A small network was shown many inputs. Here are its activations along a few directions, one row for each input.
In each table, some parts of the input vary, and every possible input appears once, in random order.
Descriptions start from the smaller parts, as in this example, which fits no table here: line(4) and (point or line(11) or (values(3) and ring(5))).
Shared parts are said once, and a part with two or three values counts as separate values.

Other details of the inputs vary at random and push rows far along two fixed directions, the same in every table; ignore that.
To show where, the next rows are all for the same input, with only those details redrawn:
[-25  10 -21 -27  21  13  14 -39  24  13  26 -27]
[-17   1  -2   2   4   1  19   5  40  28 -15   6]
[ -5   9 -35 -27 -12  12 -41 -27 -25 -24  47 -17]
[-17   5 -14 -13   5   7   5 -15  22  12  10  -8]
[ -9  -5   5  18 -12  -6  10  30  38  28 -32  25]

Rows:
r1: [ 14  10 -20 -19 -42  17 -28  -2 -37 -19  43  12]
r2: [ 28 -15   7  23 -29 -25 -29  42 -29 -32 -19   8]
r3: [ 15   7 -20 -16 -36  19 -44   0 -36 -13  32  -6]
r4: [-12  24 -20 -39  13  17  40 -39   3  12  16  -9]
r5: [ 10 -14 -16 -19  13  10 -40 -27 -25 -52  43 -25]
r6: [-11 -11   1  -3  10   3   6 -26  22  -5   1  -5]
r7: [-31 -19   7 -16   9  -2   0 -28  12  11   9   0]
r8: [ 54  12  -5  -5  48 -49 -62 -66 -58  25  71   6]
r9: [  8  29   6  24 -49 -16 -15  37 -42 -17  -3  30]
r10: [ -6   0 -20 -35 -20  -1 -25 -45 -27 -41  56  -2]
r11: [ 16  20   3  24   1   2 -20  29 -37 -29   1 -13]
r12: [  4 -10  16  36  -8 -17  28  17  19   8 -46  11]
r13: [  1   0   0 -14  10  10  17 -27   3  -1 -18  -8]
r14: [ 31  -4 -11  36 -16  -2 -27  50 -32 -30 -13   8]
r15: [  9  -4 -11  14 -42  -5 -45  36 -13 -10  -6  30]
r16: [-24  27  12 -19  18  -8  29 -49  -2   1  12 -46]
r17: [ -7 -12  -5  11 -42  -3 -34  33 -25  -6  10  57]
r18: [-10  16  37  21 -20 -29  40  15   9   9 -32  21]
r19: [ 11  -7   5 -14  30  10  16 -12   3 -11 -16 -17]
r20: [-16  10  -6 -21   8 -11  46 -50   5  -5  21 -22]
r21: [ 28   2 -15  -1   3  19 -24  23 -30 -24  -7   1]
r22: [ 23  -3  -5  -5 -15  15 -30  28 -18  -9  14  -5]
r23: [-10  26  21  28 -11 -14  24  30  10  26 -38   4]
r24: [-20 -31  24  23   2  -4   7  12  27  18 -31  33]
r25: [  2   3  -9 -20  41  36  21 -24  15   6  28 -41]
r26: [  4 -15  29  10 -23  -6  15  20  31  28 -36  17]
r27: [-18 -21   8  13  39  15  16  17  29  20 -10   8]
r28: [ 61  15  -2  28  34 -49 -56 -10 -43  51  35  39]
r29: [  5   9 -10 -24  25  14  15  -1   3   6  -7 -20]
r30: [ -2  -7   8 -35  29  14  19 -35  17   3  24 -44]
r31: [ -7  -2  -9 -12  25   8   5   0  22   3  12 -18]
r32: [ -6  14  24  -2  20 -15  18  -7  -4  -9  -4 -34]
r33: [  3   3   1  40  -5  -5  28  30  18  18 -41  12]
r34: [ -2   7  34  22  29 -10  35   8  13  -2 -28 -21]
r35: [-22 -18   9   2  29   5  14  19  30  27  -9   6]
r36: [-21  -2 -29 -27  -6  16 -45 -27 -36 -15  51  -8]
r37: [ 10  15 -32  -3 -28  -1 -33  -5 -47 -27  25 -16]
r38: [  1  -8   9  -7   2  16  12 -23  14   6   2 -12]
r39: [ 14  -6   7 -10 -45  -1 -15   1 -19 -14  15  23]
r40: [ 19  13 -32 -14 -17  23 -37  -8 -48 -29  13  -2]
r41: [ 22  -6   3   0 -45 -10 -35  22 -31 -17 -30  27]
r42: [ 17   8 -13  24 -52 -16 -13  38 -32 -17  -5  35]
r43: [ 27  -2  -9  25 -25 -12 -29  52 -31 -22 -12   6]
r44: [ -6  23  19  39  -2  -5  26  28   9  18 -39   6]
r45: [-14 -20   4  -8 -29  -9 -25  -5 -21 -17  21  37]
r46: [-18 -33  22   8  37   3  16   1  30   9 -12   4]
r47: [-23 -30  23  -4  28  -6  14   3  31  16 -11   3]
r48: [ -4  16 -14 -21   4  13  15 -12   3  17 -12  -9]
r49: [ -4  -9   1  11  34  12  21  14  39  10 -11  -4]
r50: [  3 -11   8 -22  37  23  21 -33  17  -4  20 -39]
r51: [  1  18  27  30   7 -14  23  48  11  16 -38  -2]
r52: [-20   7 -21 -14  28  22  16 -37  23   6  22 -23]
r53: [ 13 -17  20  34  13 -15  28  28  19  -3 -41   0]
r54: [ -5  10  35  36  -5 -17  26  15  10   7 -44   5]
r55: [ -6  12 -34 -30 -19  10 -25 -29 -27 -30  58   1]
r56: [-15   7  -7 -18  14  -9  31 -48   7   1  10 -40]
r57: [-35  -5 -15 -14  35  25  11 -38  13  15  26 -13]
r58: [ 21 -25  10  13 -27 -17 -46  41 -11 -30 -11  23]
r59: [  6  -4   5 -27  22   2  15 -14   4  -4 -12 -21]
r60: [ 10 -17   4  11 -45 -17 -45  23 -12 -21 -11  30]
r61: [ -1   1   5   9   5  23  27   6  31  31 -15   1]
r62: [ -5   3  12 -17  -3  -6  45 -14  19  15 -25  18]
Q: The inputs of r51 and r32 match in every part but one. If r11 is changed in the same way as r51 into r32, which row does it become?
A: r34
Q: What do these inputs look like to the network?
A: values(2) and (point or (line(5) and line(6)))
Q: Which other rows does r1 become when the values(2) part takes its other values? List them by row number.
A: r39
Q: Which other rows does r41 become when the line(6) part takes its other values? List them by row number.
A: r7, r16, r26, r56, r60
Q: Which other rows does r55 become when the line(5) part takes its other values? List them by row number.
A: r15, r31, r49, r52

Rows:
r63: [-20  -3 -10 -46  22   5  13 -70  11   9  42 -22]
r64: [ -8   7  -3 -27  51   3  22 -61   6 -11  28 -62]
r65: [ 36  28 -30  -5 -28   1 -58  -6 -85 -45  42  -5]
r66: [ -3  -7  21  18  33   9  34  32  48  41 -36   4]
r67: [-20   1  34  20   4 -30  49   6  43  43 -35  19]
r68: [-10  -3  11   6   9  -3  44  12  61  64 -35  29]
r69: [-16  -6   0 -36  50  17   8 -53   1 -10  39 -49]
r70: [ 18 -36   8  33 -39 -14 -56  52 -20 -25 -18  55]
r71: [ 19 -22  -6  34 -30  -2 -42  63  -8  -1 -21  52]
r72: [ 15  26 -35 -10 -42  -2 -71 -10 -76 -36  57   1]
r73: [ -5  22  -5 -31  33  -4  26 -67 -22 -13  37 -43]
r74: [-47  -5  11  -1 -33  31  73  34  62  -4 -65  -5]
r75: [ 42  -2   4  44 -31 -12 -42  68 -21 -12 -34  25]
Q: What do these inputs look like to the network?
A: point or (values(2) and ring(6))
Q: Which other rows does r69 become when the values(2) part takes its other values? List them by row number.
A: r66
Q: Which other rows does r64 become when the ring(6) part takes its other values? List them by row number.
A: r63, r67, r69, r70, r73

Rows:
r76: [ 11  -6  14  19  -6   2  -3  41   7  -2 -28   9]
r77: [  1   0  16  25 -16 -12   3  31   2  -3 -28  12]
r78: [-26  16  -8 -23  21   8  47 -40  37  32   7 -17]
r79: [ 10  -9   4  25  -2   5  -2  41   7  -3 -30  10]
r80: [ 16  -6   4  28 -59 -11 -33  53 -21  -4 -22  51]
r81: [-26  -3   1 -22  29   6  45 -40  41  19   9 -18]
r82: [-17  25  -3 -16  28   6  54 -34  28  21  -2 -34]
r83: [ 54  -4  20  50  -8 -42 -51  47 -37  11 -19  45]
r84: [ -3  10 -34 -42 -17  13 -43 -45 -55 -43  63 -17]
r85: [  0 -20   8  11 -17  -4  -9  30  14   8 -23  24]
r86: [ -8  -9  10  17 -23 -10  -4  25  11   7 -19  29]
r87: [-26  -3  -1 -24  38  20  37 -29  44  25  11 -22]
r88: [-19  20   2 -13  29   8  57 -32  24  21   1 -35]
r89: [-27  -6 -10 -19  43  22  37 -28  43  24   8 -21]
r90: [  8   6 -30 -33  -2  16 -46 -33 -56 -53  54 -44]
r91: [ 24 -17  43  57  19 -46  15  48  44  76 -58  66]
r92: [ 22  15 -30 -21 -40   5 -71 -12 -91 -72  51 -13]
r93: [ 25 -14  16  34 -42 -10 -35  56 -24 -24 -37  32]
r94: [ 10  10 -27 -30  -7  11 -38 -39 -57 -58  57 -37]
r95: [-28  -6   3 -23  32  13  40 -41  39  21   4 -20]
Q: The inputs of r94 and r81 match in every part but one. If r82 is changed in the same way as r94 into r81, which row does it become?
A: r78
Q: What do these inputs look like to the network?
A: values(2) and (point or line(9))

Rows:
r96: [ -6  11  15  31 -23  -8  38  44  23  21 -48  24]
r97: [ -3 -24  23   6  38  -5  34  -2  52  41 -24  14]
r98: [-17  11  -1  -8 -15  -2   8 -18  -6 -16   6 -14]
r99: [-29  14 -14 -17  71  13  48 -48  42  45  26 -34]
r100: [ 11  -8  36  47  18  -4  31  62  20 -13 -68 -19]
r101: [ 11  -2 -12 -20 -38   4 -34 -17 -48 -54  21  -4]
r102: [ -6  -9  30  40   7 -30  14  32  23  34 -33  39]
r103: [-40   3  -3 -29  19  11  26 -48  13  -7  26 -37]
r104: [-21  29 -11 -19  66  12  56 -49  34  47  22 -36]
r105: [ 28 -16   2  24 -19  -9 -39  47  -5   8 -19  38]
r106: [ 32  10 -23 -15 -13   5 -54  -5 -48 -19  34  -2]
r107: [ 21 -15  -5 -14  -9 -10 -55 -21 -50 -33  35   8]
r108: [ 18 -12 -14 -11  -8  -1 -64  -9 -38 -27  43   3]
r109: [-15 -13  -5 -17  -5  15  -5  -7  10 -17  12 -11]
r110: [-10 -20  -5 -20  -2  20  -2 -11   8 -20   9  -7]
r111: [-43   8  -7 -24  23  11  30 -45  10  -8  30 -33]
r112: [ 12 -14  20  33 -22 -29 -35  35 -15   4 -16  40]
r113: [ 15  12 -20 -21 -41   8 -34  -5 -48 -43  24 -12]
r114: [ 26  19 -18  -4 -19 -10 -47 -12 -57 -19  37  -4]
r115: [-38   0 -12 -29  22  23  20 -40  22  -4  30 -38]
r116: [ -3 -10 -10 -20 -34   4 -45  -9 -41 -51  29  -5]
r117: [ 33 -13  20  25 -26 -29 -24  26 -19  -2 -27  42]
r118: [-10  -6 -17 -19  -5  23  -3  -2   8 -12   7 -14]
r119: [ 45  -7  28  53  15 -21 -27  60 -28 -23 -38  -5]
r120: [ 34  13 -16 -12 -19  -9 -46 -13 -54 -22  34  -3]
r121: [ -4  -6  -3  -1  17  -2 -18 -14   0   8  25  -3]
r122: [-34  22 -10 -22  17   6  38 -49   6  -7  25 -36]
r123: [-12  11  23  23  29 -27  48  -6  34  44 -23  10]
r124: [ -3 -13  21  41  10 -18   8  40  33  37 -29  38]
r125: [ 12   5  17  32   2 -11  14  41  26  45 -41  30]
r126: [  1  -2  14  16 -21   6  27  48  35  21 -54  22]
r127: [ -4 -12 -17 -21  -2  27   0  -5   6 -15   4  -9]
r128: [-35  12 -28 -25  27  30  26 -32  17   0  29 -36]
r129: [  3  21 -33 -10 -32  22 -37   7 -48 -38  31  -7]
r130: [ 24  -6   8  14 -49  -3  -8  42 -15 -16 -37  30]
r131: [-27 -10  -1 -39  22  15  29 -53  14 -13  20 -32]
r132: [ 25  -8  19  22   5  -7  18  36  27  39 -47  35]
r133: [-19  31  -4 -17  60  -2  64 -57  28  45  21 -37]
r134: [  4 -20  36  27   3 -30  11  28  29  32 -40  36]
r135: [ -4   6  19  26 -27  -8  35  41  26  22 -52  20]
r136: [ -6 -14   4  30 -38   0 -24  53  -3 -16 -18  35]
r137: [  5   0  31  37  -3 -34  18  25  22  36 -42  32]
r138: [-25  10  -9 -43  43  34  69 -49  45  20   2 -44]
r139: [-10  -4   8  15  35  -2  32   8  49  52 -22   6]
r140: [-32   7 -24 -30  23  31  22 -35  21   1  25 -40]
r141: [ 29 -11 -26 -15  -5  10 -59  -8 -42 -25  35   5]
r142: [  6   5 -13 -18 -41  -1 -37 -13 -45 -51  24  -8]
r143: [-10  16 -16 -13 -10  21   4  -2  -3  -6   6 -16]
r144: [ 28  -6  20  27 -29 -33 -27  30 -17   1 -24  38]
r145: [ 39   6 -16 -14 -16  -5 -43 -17 -56 -25  31   2]
Q: The inputs of r138 and r132 match in every part but one. If r130 is changed in the same way as r138 into r132, which row does it become?
A: r145
Q: The inputs of r125 and r143 match in every part but one. If r133 is changed in the same way as r125 into r143, which row does it become?
A: r96
Q: What do these inputs look like to the network?
A: values(2) and (point or (line(4) and ring(6)))
Q: Which other rows does r99 become when the ring(6) part takes its other values? List them by row number.
A: r102, r104, r123, r124, r133
Q: Start at r131 and move only the line(4) part, one step at a time. The first step leads to r116. Which rows follow, in order?
A: r103, r111
Q: Which other rows does r127 become when the line(4) part takes its other values? List them by row number.
A: r118, r128, r140
